Each row below holds a small network's activations on one record, seen along a few directions.
Records have a field called Megep. Each example row is followed by its value.
Records without Megep are marked none.
Other fields move the rows too, some of them a lot.
Strong random noise was added to every row along 15 fixed directions; ignore it. To show where, here is one row again and again, with new noise each time:
[  91  -77 -398  236   43   11  234 -141  345 -224   27   33 -135  444
 -221  255 -418  210 -368  -10 -118  -49 -167  214  120  -52  123  163
 -145  504  138]
[-297  -33  -54  176   74  160 -129   50  178  -88 -165   33  161  166
  -33  -21 -175 -269  100 -267  334  -33 -248  223  143  182  244  139
   83 -110  -43]
[-208   45  -67  370  189  133 -144  -27  242   53   47  -31  338  -57
 -330  278  -48 -111   87 -139  105   85  -60   24    4   33  -84  274
 -116   16 -190]
[ -62 -123  211  583 -214  134  128  182  254  -38   82   65  -92  158
  261   24   35 -498 -110 -265  -10 -293  -75  303 -528  -56  302   73
  174  316  297]
[ 129   14  171  244   34   82  580  232  220  147   61 -304 -370   87
 -187  472  249 -157  253  349 -135  369    1  153 -157 -104  190 -151
  -12  476  184]
[-103  236 -251 -177  -54  -18 -173  143   54 -548 -201   49 -387   58
 -211   69  -48  -39 -259  308  -26 -137 -180 -118  291  -59 -160  263
  127 -167  335]
[ 251 -381   -1  196  118   86  126  145  343   81  169    5  -88  406
 -372    8 -105 -336 -355 -224 -174  262  172  264 -353  323  490 -129
  -55  342  151]
[-265  -21  -93 -108  107  293  106   -5  -74  271 -219   -7  231 -109
  180  -36 -137 -161  251 -266  197   72 -352   98  140 -244  182  146
  121  -60   32]
[-298   -8  -79 -218 -173 -391    6    6  258 -249 -254  251   49 -138
  338 -195  153  200  161    2  168 -343  257  289 -418  144  154 -144
 -186 -517 -135]
[ -73   -9  -54  -73 -265  -12  -48 -186 -152  -12 -164    5  177    1
  188  115   55  -69  -86  110 -133 -148 -231 -181  398 -199  213   51
   43 -232  339]
[ 460 -118  252  248  -85 -131  291 -147   81 -271  349 -219   98   94
 -108  515   24  156 -300  184 -401  196  -54    0  164  187 -153 -117
 -197   94 -167]
[-368  -27  103  -41 -169  -96  205  418  131 -290  -44   54  -20   24
  -64  170  -77 -275  -12   93  154   20 -240  104   10  301  257   20
  -47 -190  428]
[ -99   65  -46 -523    5 -277  684  300 -155    5  135  -13  213 -509
  140  218  136  146 -133   93 -543  179  100    7 -335  -63   48  -22
 -351 -322  297]
[-251  -95   13  237    1 -261  -55  254  383 -367  326   34  480  314
 -334  283 -330 -257 -285  -78    0  -21   22  -56   24  527 -120  267
  -74   53   10]
[ 408  317  118  -81  288  268   68  141 -288  -34 -180 -100 -430 -314
  201 -127  394  -28  133 -128 -218  124  266  370 -336  136  339 -313
  288 -684 -367]
[-245 -405  178 -264  -19 -228  376   60  235  389  165 -248  610  300
  215  -69   -6 -417  232 -164  -45  264   32  -31   -7   29   82  -43
  -33  452   28]
[ -24   76  108  255  176  238 -283  -11  135  206  -72 -295   90  199
 -295  181  229 -503  327  116  125  241    8 -198  318  -66  -42  169
  356  155 -151]

[-194  104  -46 -171   73 -321  181 -320   56 -102  -70 -229  413  -43
  485 -133  169  160  232 -141  -28 -121  128  202  181   20 -211   19
 -235 -107 -534]
none
[-355  304 -238    5  410  -31  399  349  194    3  128 -268  -83  -56
 -181   23   14  -65  142 -119 -120  185  126  260 -312  -50 -258  269
 -229  470   -8]
n5
[-127  208 -172  419  -11  -14 -442 -327  -60  -21  154   -4  101 -150
    3 -233  133  474 -228 -269 -269 -370  151   50 -233 -200 -330   24
 -518  114  -13]
n5
[ -70  170  198  166   61  -30  305  354 -113  566  376 -135  197 -116
  218   10  130 -174  313  -41 -288   -5  394 -194 -622 -247 -195  -26
  231  494   65]
n1
[ 126   35  278  -52 -134 -222  225  222  -74 -193  164  -71   12  227
  412  -13  -68 -269   45   51  -20 -140   91  -17   -9  245  -39  -66
  431    5 -103]
n4
[ 323  105 -225  -77  190  100  248  -90 -309  -52  100 -151   42  207
   81   -1 -210  -38 -432 -244 -451   90  -28  100  365  142  312   38
   70   -3   24]
n7
[  77 -276   -4 -421 -132  -36   54  -53 -286  309   42  211  516  -50
  157    9 -330    5  -97  -76  -20   49 -102 -331  257   31  176  -16
  170 -302   64]
n3
[ -12  217  -12  499  -66 -162  -82 -100  -20   -9  312  116  201  -28
  -72  265 -142  495  -26   36 -105 -255  158  -93 -161   59 -203  -46
 -200   73 -110]
n6
[  68  155 -110 -190  -13 -103  383   72 -408  221   83   36  246 -125
  175  175  -43  -49 -114   -4 -399   17   41 -159  117  -49  411    8
  108 -246  345]
n6
[  52  221 -480  -38  329  109  395 -138 -163  591   51   72  196  -50
  -64  230 -356  670  193  -44 -196  125  142  -14  -85 -312  157  -69
  -83  220 -128]
none
[-125 -102  -30  658 -136   34 -520 -640  137  268   83    6  391  -42
  -96  -31  235  242  -40 -260  -94 -243  -47  -57  -31 -396  -96   59
 -524  280   38]
n6
[ -83  232   54 -258  120  -73  -10  281 -196   62  152 -231  -54  199
  247 -386   14   46  139 -104 -207    7  218  -35 -102   92 -153 -233
  205  115    5]
n4
[-290 -221  225 -196  -62 -238   72  301  183   -9  232 -209  344  341
  125 -212  -83 -640   27  -85   69   47   56 -190   65  200 -291  200
  203  472   58]
n2
[-249   25 -273 -198  117 -231  277  126  199  102   82  -19  403  166
   96   22 -233  -76   38  -99  -94  -35  179  -19  -92  -35  -98  261
   27  238  -76]
n2
[-216  257   47  321  -74 -318   49  -45   44  238   59 -375 -115  317
   84 -114  436  342  418  198 -139  -50  543  164  -44  273  270 -592
 -375  273  -44]
n7
[ 335    8  -23  419 -167  435 -150 -222 -261   92   35  140 -241  -96
 -133  258 -217  131 -289   56  -70 -116 -425 -223  225 -438  -52  151
  136  234  306]
n1
[-262   -5 -129  339   17   29 -154   29   41  330   96   98  327  -25
 -297   71   43 -327  -72 -158  -80  -49   88 -158 -127  -93  251  254
 -114  183  387]
n1
[ 229   -3 -194 -178  203  164  144  -69  -94  362 -106   -9 -104  142
  -86   45 -174  129  185   73   51  221   74  -54  155 -120  176  -79
  252  145 -168]
n7
[ 247 -290  193  247 -168  362 -142  -10  -80  145   91  214  -73  -25
 -150  143 -299   18 -144  -63  186   68 -351  -79   -4  -52   65  -59
  108   61  144]
n5
[ -62   -1 -211 -203    7 -288  117  -79   17   61  -33  249  249 -258
  167  -84   22  178  -66 -106 -135 -199  319   51 -361  -35   87   70
 -178 -289 -107]
n4
[ 169  293  -50  455 -114  -81  -78 -112  162 -423  -31   65 -286  -43
  -82  428  108   59  -68  373    7 -312   48  -59   57 -138 -275  295
  148  -15 -129]
n3
[-112  -39  170 -250  113  195   77  194  -18  283  -24 -197 -120  -93
 -292  132    2  216  482  291  262  489 -212 -171  170  -76 -249 -239
  -35  155  -47]
none
[ 201   83  -36 -272   57 -124  278   22 -182 -131  128   26  -48 -150
  280  -98  -76  197 -176  -75 -255  -70   47   53 -154  -81 -206    9
   26  -40 -106]
n3
[  18  192  -78  -68  -53 -115  -57   -5 -158  198   58  -93  -61   82
  150 -192  151  301   78   78 -282 -107  335  -80 -142  -90    1 -288
  -42   58   62]
n2

Which value of Megep does each new row have?
[ 355  -82   14   75  107  245 -168 -221  -99  319   -6  -18  -33   90
  -52  -27    1 -136   43  -30   -1   96   27 -179  109 -256  -22   55
  346  189 -182]
n3
[ 260  102   22   64   35   77  531 -110    7 -106 -114 -244  -54   10
  337  374  120 -203   57   72 -221   67 -155  215  203 -191  167  126
  220   -1 -149]
none
[ 260  109  -25  214  236  -59  498  164  300 -177  -40 -107 -283  194
   -4  296   14 -179  136   59   48  112  297  456 -210  331  282    5
  192   66 -468]
n2
[ -95  413 -479 -408  334  272  -68 -174 -396  123 -210 -284 -163  105
  221 -416 -131  242   39 -135 -179  -25 -159  -75  528 -469 -261  147
  181  262  -21]
none
[ -44  417  -57  -27  -10  169 -157 -176 -480   20 -308  -16 -228 -625
  285 -192  558  -58   56  -55 -218 -224  -60   17    8 -464  101  112
  -44 -521  211]
n1
[-407  -29  -52  121 -234   53   22  132   85    2   51 -131 -182   40
 -239   46   27  -18  -96  197  -27   27 -307 -132  154 -264 -177  112
 -405  595  710]
n5
[-149  106  156  309   20  312   41   58 -139  420   13  -77  298   -5
  379   32 -110 -211  408 -292  141  -92 -181    7  -46 -242   84   66
  390  119  -95]
n4
[ 306 -220   35 -350   50   42  448   38   61 -257   52   85 -333 -143
  213  -86 -230  168 -210  -98   -3  117 -268  293 -253 -172 -303   45
  -49  194 -135]
n5
